These are the activations of a small neural network, seen along a few directions. Each row is one input.
Each table varies a few parts of the input and shows all the possible inputs, shuffled.
A made-up example of a description, with smaller parts first: one of 4 places along a line, together with either a single point or one of 9 places along a line or (one of 3 separate values, together with one of 8 places around a ring).
Shared parts are said once, and a part with two or three values counts as separate values.

Other details of the inputs vary at random and push rows far along two fixed directions, the same in every table; ignore that.

Table:
r1: [ 19  -2   7   3  12   3   4   5  33  13 -20  12  -6]
r2: [  6  -4  -5  -3  -6  -3  -3  -9 -12   5   3  -1   0]
r3: [ 22  16   3  -7   5   1  11   4  22  10 -27  23   3]
r4: [  5  -5  -4   2  -5   5   6   4  -4  -1   9 -13  -3]
r5: [  3 -11  -3  -6  -3  -2  -7  -3  -8   4   6   1  -4]
r6: [ -9 -10  -1   0 -20  -7   5   6   3   2  10   1   4]
r7: [  2  -9   0   5  -8   9   3  -3  -1  -7   7 -10  -7]
r8: [  4 -11  -4   2  -2   2   2   4  -6  -6   6  -4  -1]
r9: [-35  25  15  -2  26  -5  -9  -8   5 -18  15 -23   2]
r10: [ 21   6   6   5   5   9   9   7  34   3 -22   7  -5]
r11: [  3  -9   0  -1  -3  -4   1   0 -10   1   7   0  -3]
r12: [ -2  -6  -3  -4  -4  -6   7  10 -16   2  -1  -1  -6]
r13: [  4  -8  -5  -6  -3  -1   0   0 -11  -4   5   4   0]
r14: [-31  32  12 -13  23 -12 -19  -8  -6 -20   8 -13  16]
r15: [-23  46  18  13  36   1 -16   0  31  -2 -16  14  12]
r16: [ 22  17   4  -6   2   4   9   4  21   9 -30  20   6]
r17: [ 22   5   8  -4  10  -2   8   2  27  11 -21  22  -4]
r18: [  4  -4  -7  -5  -6   2   0 -10 -12   2   2   0   4]
r19: [ 5 -8 -1 -4 -6 -1 -9 -6 -9  7  6 -1 -2]
r20: [-37  31  11 -10  26 -20 -15  -1  -6 -19   8 -13   5]
r21: [-36  20  12  -3  26  -4 -15  -8   8 -13  14 -24   1]
r22: [  6   9   3  -2 -10  -8  16  16  35  12 -20  20   3]
r23: [-10 -10  -5  -2 -20  -5   5   8   3  -1   9   3   7]
r24: [  2  -9  -4   4  -7  11   3   0  -1 -10   5  -9  -4]
r25: [ -2 -13  -1  -2  -1   0   4   6 -12  -1   1   0  -2]
r26: [  1   0  -7   1  -7   4  11   5  -6  -1   7 -10  -6]
r27: [  5  -3   0  -4 -10   6  -2  -7 -13  -1   2   0   7]
r28: [  6   3  -5  -6 -10  -6   0   0 -16   1   2   1  -1]
r29: [  6  -7  -3  -3  -4  -6  -1   5 -11   0   5  -3   0]
r30: [ -5   6  -9  17 -11  10  -3   4 -16   5   4  10   2]
r31: [ -1 -13   3  -1  -2  -3   4   4 -12   3   3  -2  -6]
r32: [ -6  -4  -6  18  -7  15 -12  -3  -9  11   7   8   1]
r33: [ -3 -13  -3   0   0  -3   4   1 -11   6   0  -4  -5]
r34: [-36  32  10 -14  25 -20 -16  -3  -6 -20   8 -10   6]
r35: [  1 -13  -2   4  -7  10  -4  -3   1  -2   7 -11  -8]
r36: [ 4 -9 -4  5 -4 -1  4  2 -7 -6  3 -9 -4]
r37: [  7  -4   1  -3  -7  -3  -2  -6 -12   2   6   1  -1]
r38: [  5  -3  -4  -5  -9   8  -2  -4 -13  -5   0   1  10]
r39: [ 20   5   6  -5   8   6   2  -3  26  15 -22  20   2]
r40: [ 19   8   3   5   9   0  17   7  29   5 -27  14  -8]
r41: [ 7 -8 -3  1 -4 -3  0  7 -7 -4  6 -8 -1]
r42: [  4 -11   0   3  -3  -1   2   1  -6  -3   7  -5  -4]
r43: [-33  29  14 -11  24 -10 -17 -13  -5 -19  10 -10  12]
r44: [ 20   1   4   5  13   1  10   2  31  11 -23  12  -5]
r45: [ -6  -1  -9  20  -6  13  -6  -6 -12   8   5   7   2]
r46: [  2  -2  -6   3 -11   6   6   3  -5  -8   3 -10  -7]
r47: [ -4  -1  -4  20  -8  13  -6  -3 -12   6   8  10   2]
r48: [  4  -7  -2  -5  -8   7  -8  -7 -10   4   2  -2   6]
r49: [  1  -9  -5   6  -7   9   2  -6  -1  -4   4 -12  -7]
r50: [-22  39  27  -8  47 -16  -8   7  35  -6 -23   3   6]
r51: [  3  -9  -4  -2  -2  -1   1   2 -10  -3   5   1   0]
r52: [ 24   9   6  -3   8   1   6   1  25  10 -23  22   2]
r53: [  3  -8  -7  -4  -3  -4   0  -5 -10   2   4   0  -3]
r54: [ 2 -7 -5  2 -4  9  8  1 -3 -4  9 -9 -3]
r55: [-11 -13  -3  -1 -19  -6  -2   5   5   7  10   0   3]
r56: [-36  19  13  -8  28 -14 -22  -7   1 -12  11 -14   4]
r57: [  7  -5  -4  -6  -5  -6  -2   3 -12  -1   5   0   0]
r58: [-11 -10  -6   0 -19  -7   4   3   3   5   7  -1   4]
r59: [ 10  -1  -2  -5  -8  -5  -4   0 -13   1   4  -1   2]
r60: [  0 -15  -3   6  -2   2  -1  -4  -3   0   5  -8  -8]
r61: [  2 -12  -1   7  -3   1   5  -3  -6  -5   5  -6  -7]
r62: [  1 -12  -5   5  -2   3   5  -1  -6  -8   4  -5  -4]
r63: [  5  -4  -5  -7  -6   5   0  -4 -13  -4   4   4   7]
r64: [ -5  -1  -8  18  -7  16  -6   0 -12   3   6  11   5]
r65: [  0 -12  -6   7  -2   1   5  -6  -5  -2   3  -9  -7]
r66: [  8   0  -3  -6 -10   3  -4  -1 -14  -2   0  -2  10]
r67: [ -3 -16   0  -2   0  -1  -3   3  -9   8   3  -3  -6]
r68: [ 19   3   4   1  12  -2   9   1  28  15 -24  17  -4]
r69: [ 21   9   3  -2   6   7   6  -6  24  12 -28  17   6]
r70: [  1  -7  -6   4  -3   7   8  -5  -2   3   8 -13  -6]
r71: [ -7  -7  -3  -2 -21  -9   3  11   2   1   8  -1   7]
r72: [  4  -4  -6   0  -6  -4   5   7 -10  -4   4  -5  -4]
Each input here is: one of 6 places along a line, together with either one of 2 separate values or one of 10 places along a line.
- The inputs of r28 and r19 match in every part but the place on the line of 6. If r12 is changed in the same way as r28 into r19, which row does it become? => r67
- The inputs of r47 and r64 match in every part but the place on the line of 6. If r31 is changed in the same way as r47 into r64, which row does it become? => r25
- Change only the choice among 2 separate values in r55. List by row number the other rows that result. => r32
- Change only the choice among 2 separate values in r22. List by row number the other rows that result. => r30
- Which other rows agree with r15 in the place on the line of 6? List them by row number. => r4, r10, r14, r29, r36, r41, r50, r57, r59, r66, r71
- Change only the place on the line of 6 in r48. List by row number the other rows that result. => r16, r27, r38, r66, r69

Table:
r73: [ 10   1   2  -3   6   0   3   3   8   5 -12   8  -2]
r74: [  7   1   3  -2   1  -3   6   5  12   3 -10   8  -1]
r75: [ 4  1  0 -2 -1  1  2 -1  7  0 -4  3  2]
r76: [ 1  2  0 -3  0 -2 -2 -2 -4 -4  3 -1  1]
r77: [-1 -1 -1 -1 -6  0 -4 -2  0  6  1  5  5]
r78: [  7   2   3   1   2   5   5   1  16   4 -11   6   1]
r79: [  1  -6  -3  -1   0  -2  -1   0 -11  -1   5  -5  -1]
r80: [ 4 -1  2  3  4  6  1 -1  4  1 -5  3  0]
r81: [ 0 -1  2  1  2 -2  5  3  7  3 -2  2 -3]
r82: [ 0 -1  0  2  2 -1  4  3  8  2 -2  2 -4]
r83: [-4 -5 -4  3 -7  1  0 -4 -6 -1  6 -7 -1]
r84: [-3 -1  0  1  0  1 -8 -3 -6  4  2  4  4]
r85: [-4 -1 -3 -1 -1  0  1 -3 -1  0  4 -4 -2]
r86: [ 6  2  3 -1  3  0  7  0 14  7 -9  6 -2]
r87: [ -2  -7  -5  -3  -7  -3   1   0 -12  -2   9  -9   1]
r88: [ 0 -2  1  3  0  3  3  4  9  1 -3  1 -2]
r89: [-1  3 -3  5 -5  2  2  4 -3  1  0  5  2]
r90: [ -6  -6  -4   0  -2   1  -6  -4 -18  -8  12  -7   2]
r91: [ 0 -3  0 -3 -3 -4  2  5  0  0 -1  0 -2]
r92: [ -8  -7  -5   1  -2   1  -4  -4 -17  -4  12  -9  -3]
r93: [-1 -4  1  3 -3  3  2  4  2 -1  1 -1  0]
r94: [-4  6 -3  2 -4  2  0 -1 -6  0  1  1  4]
r95: [ 11   3   3  -4   3  -1   3   4  10   5 -11   6  -2]
r96: [ 2  1  3  2 -1 -1 -1  4 11  8 -6 11  3]
r97: [-49  54  22  -5  43 -13 -24  -8  12 -23   2 -11  13]
r98: [ -7  -7  -2   0  -1  -1  -3  -4 -18  -2  11  -8  -3]
r99: [-2  0  0 -6 -3 -3  1 -1 -3 -2  1 -2  2]
r100: [ -5  -6  -5   1 -11   0 -10  -3 -19   1  15  -4   3]
r101: [ 3  1  1 -5  0 -2  3  2  5  2 -6  2  0]
r102: [ 2 -4 -1  3  2  6 -1 -1 -1  1 -1  0 -2]
r103: [-3  5 -3  4  0  4 -2 -1 -9  0  0  3  3]
r104: [ 6 -1  0 -1  0 -2  1  2 -1  1  1 -3 -1]
r105: [-1 -4 -1  6 -3  0  2  2  3  0  1 -1 -3]
r106: [ -6  -5  -3  -3  -2  -2  -5  -5 -18  -7  11  -5   2]
r107: [ 3  0  1 -1  0 -2  4  2  6 -1 -3  5  0]
r108: [ 2  0  1  0  0  4  2  0  9  2 -4  0  0]
r109: [ 7  3  2 -3  1 -1  4 -1 10  2 -8  7  2]
r110: [ 8  3  1  1  5  2  3  0 11  4 -6  3 -4]
r111: [ 2 -4 -1  6  1  3 -1 -3 -1  1 -1  0 -3]
r112: [ 6  1  3  2  2  5  1  1  6  0 -3  1  0]
r113: [ -5  -7  -4  -4  -5  -2  -3  -3 -20  -5   9  -7   1]
r114: [  1  -2  -1  -4  -5  -2  -1  -1 -10  -3   5  -4   0]
r115: [ 8  2  1  0  1  2  0  0  6 -1 -3  3  1]
r116: [ 1 -3 -1  1 -3  0  2  3  2 -2  1  1  1]
r117: [ 3 -2  0  2 -1  5 -1  0  1  0  1 -3 -2]
r118: [ 5  0  2  0  3 -4  5  6 11  3 -6  3 -1]
r119: [ 8  3  2  5  3  2  2 -1 12  3 -7  3 -4]
r120: [ -5  -6  -3  -1  -6  -1  -2  -3 -18  -3  14 -10  -3]
- What is each input in this table made of? => one of 4 places along a line, together with either one of 2 separate values or one of 10 places around a ring
- The inputs of r87 and r104 match in every part but the place on the line of 4. If r94 is changed in the same way as r87 into r104, which row does it become? => r97
- The inputs of r96 and r84 match in every part but the place on the line of 4. If r91 is changed in the same way as r96 into r84, which row does it become? => r73
- Change only the choice among 2 separate values in r97. List by row number the other rows that result. => r100

Table:
r121: [ 10  19  13   6  18  -2   6  14  40  10 -25  21  -3]
r122: [-44  15   7   1  11 -15 -20   4 -14 -20  24 -21   6]
r123: [ 33 -44 -27  17 -44  30  13  -2 -34  15  10   0 -11]
r124: [-25   5  -1  -4  10 -12   3  -1 -12 -17  16 -21  -5]
r125: [-25  14   2   7   7  -3  -9  -4  -9 -16  16 -24  -1]
r126: [-16   7   3 -13  14 -10  -5  -4 -17 -14  14 -23  -2]
r127: [  7  14   4  -4   2 -11   8   2  29  21 -25  27   3]
r128: [-31   9   4   3   0  -3 -10  -1   0 -13  23 -18   5]
r129: [ 36 -55 -19  -8 -48   7  16   7 -28  15  12  -3  -8]
r130: [ 10  20  12   9  26   8   5   3  31  12 -31  23  -2]
r131: [-22  12  -2  -3   0  -8 -24 -17 -27   3  15   4  12]
r132: [-28  14   5   3   9 -10 -10   2 -12 -14  17 -16   0]
r133: [ 11  22   8  12  28  13   7   0  33  11 -28  20  -3]
r134: [ 21 -11  -4  -6  -4   2  10  -1  -3   4  -5  -9  -9]
r135: [ 21  12  14 -12  21  -8  11   7  30   9 -29  11  -6]
r136: [ 35 -41 -25  -7 -51   4   9   0 -41  30   9  10  -2]
r137: [ 5 -8 -2 10 -1  9 -1  5 -2  8 -7 11 -1]
r138: [-31  18  -2   2  -7  -9 -19  -5 -18   3  17   0  12]
r139: [ 39 -53 -21  -7 -43   3  15  12 -35  15   9  -2 -11]
r140: [ 46 -34 -25 -14 -52   9  15   6 -46  10   6   9   5]
r141: [  5  23   4   8   8   8  -5  -5  23  28 -27  36  10]
r142: [ 28 -50 -22  12 -55  13  15  12 -23  15  18   2  -7]
r143: [  8 -14  -4  -2  -6  -8  14  12   1   3  -3   3  -9]
r144: [  8   5   9  -2   9  -4  18   6  47   6 -21  11  -3]
r145: [  8  15  12   8  13  -2   4  13  48   9 -24  18   2]
r146: [-42   2   6  -9   4 -18  -8  -1  -8 -23  23 -24   4]
r147: [-17   2   3 -13   5  -5  -9  -8  -9 -14  15 -26   1]
r148: [ 41 -30 -17   9 -19  14  13  -2 -18  14   0  10 -13]
r149: [-42  15   3   6  12   7 -21 -14 -15 -19  22 -23   7]
r150: [ 16   9  12   2  22  -1  -2   0  39   9 -26  23   2]
r151: [ 15 -12  -1   2   0   0  -3   1  -3   5  -4  10  -3]
r152: [-42   3   4  -7   8 -20 -10   1 -10 -23  21 -24   4]
r153: [-31  29   0  -6  -5  -7 -18  -1 -29 -24  20  -9  22]
r154: [ 17 -10  -2   2   1   2  -2   1  -7   6  -3  12  -5]
r155: [-37   7   9  -5  13 -10 -24 -13 -17 -21  25 -17   9]
r156: [-26   1   0  -5   1  -7  -1  -5  -3 -18  16 -24  -2]
r157: [-19   9   3   0  13   0 -17 -16 -14 -18  15 -18   1]
r158: [ 12   9  10  -2  16 -10  18  10  35   6 -26  13  -9]
r159: [ 10  17  10   8  10   8   7   4  49   7 -22  11  -2]
r160: [-33  15   8  -4  23 -12 -23 -12 -27 -21  21 -19   2]
r161: [-23  24   0 -12   5  -6 -24 -13 -38 -24  18  -4  22]
r162: [ 37 -51 -23   8 -44  18  11  -4 -28  15  17   4  -8]
r163: [ 14   9   6   1  14  -3  19   3  37   4 -26   6  -9]
r164: [ 19  11  14 -13  22  -8   8  10  32  10 -28  14  -4]
r165: [ 34  -2  -3  17   2  23  15   0  23  20 -29  19  -8]
r166: [ 17  31   4   1   8  13   1   2  17   7 -31  35  18]
r167: [-39  20   3   4  14  -8 -13  -3 -16 -21  26 -26   1]
r168: [ 34 -43 -26  14 -51  20  17   6 -26  11  15  -5 -13]
r169: [ 7 -5 -3 10  1 11  1  5 -6  9 -5 12 -3]
r170: [ 17   6  13 -12  17  -7   7   8  40   9 -28  12   1]
r171: [-27   9   5 -15  11  -9 -13 -10 -17 -22  19 -33   1]
r172: [ 33 -50 -27   5 -48  11  26   5 -25   8  11  -8 -16]
r173: [ -7  -6 -14 -11 -27  -7   1   1 -41 -16  19  -7  11]
r174: [-34   8   3   6   7   7 -14  -9  -8 -11  18 -13   8]
r175: [-31   9   4  -2  13  -2 -23 -18 -16 -21  24 -23   5]
r176: [  6  14  11  10  21   9   0   5  40  12 -30  24   5]
r177: [ 22  16  10   6  26   5   3  -8  33   7 -28  14  -5]
r178: [-30   0   4  -7   7 -19  -4   5  -9 -17  13 -17  -1]
r179: [ 17   7  13 -11  14  -1  11   3  42   9 -23   9  -1]
r180: [  4  14  14   8  18  10   2   3  43  12 -28  24   5]
- The inputs of r157 and r171 match in every part but one. If r161 is changed in the same way as r157 into r171, which row does it become? => r140
- What is each input in this table made of? => one of 5 places around a ring, together with either one of 2 separate values or one of 10 places around a ring
- Change only the choice among 2 separate values in r141. List by row number the other rows that result. => r166
- Which other rows agree with r178 in the place on the ring of 5? List them by row number. => r124, r127, r143, r144, r146, r152, r156, r158, r163, r172, r173
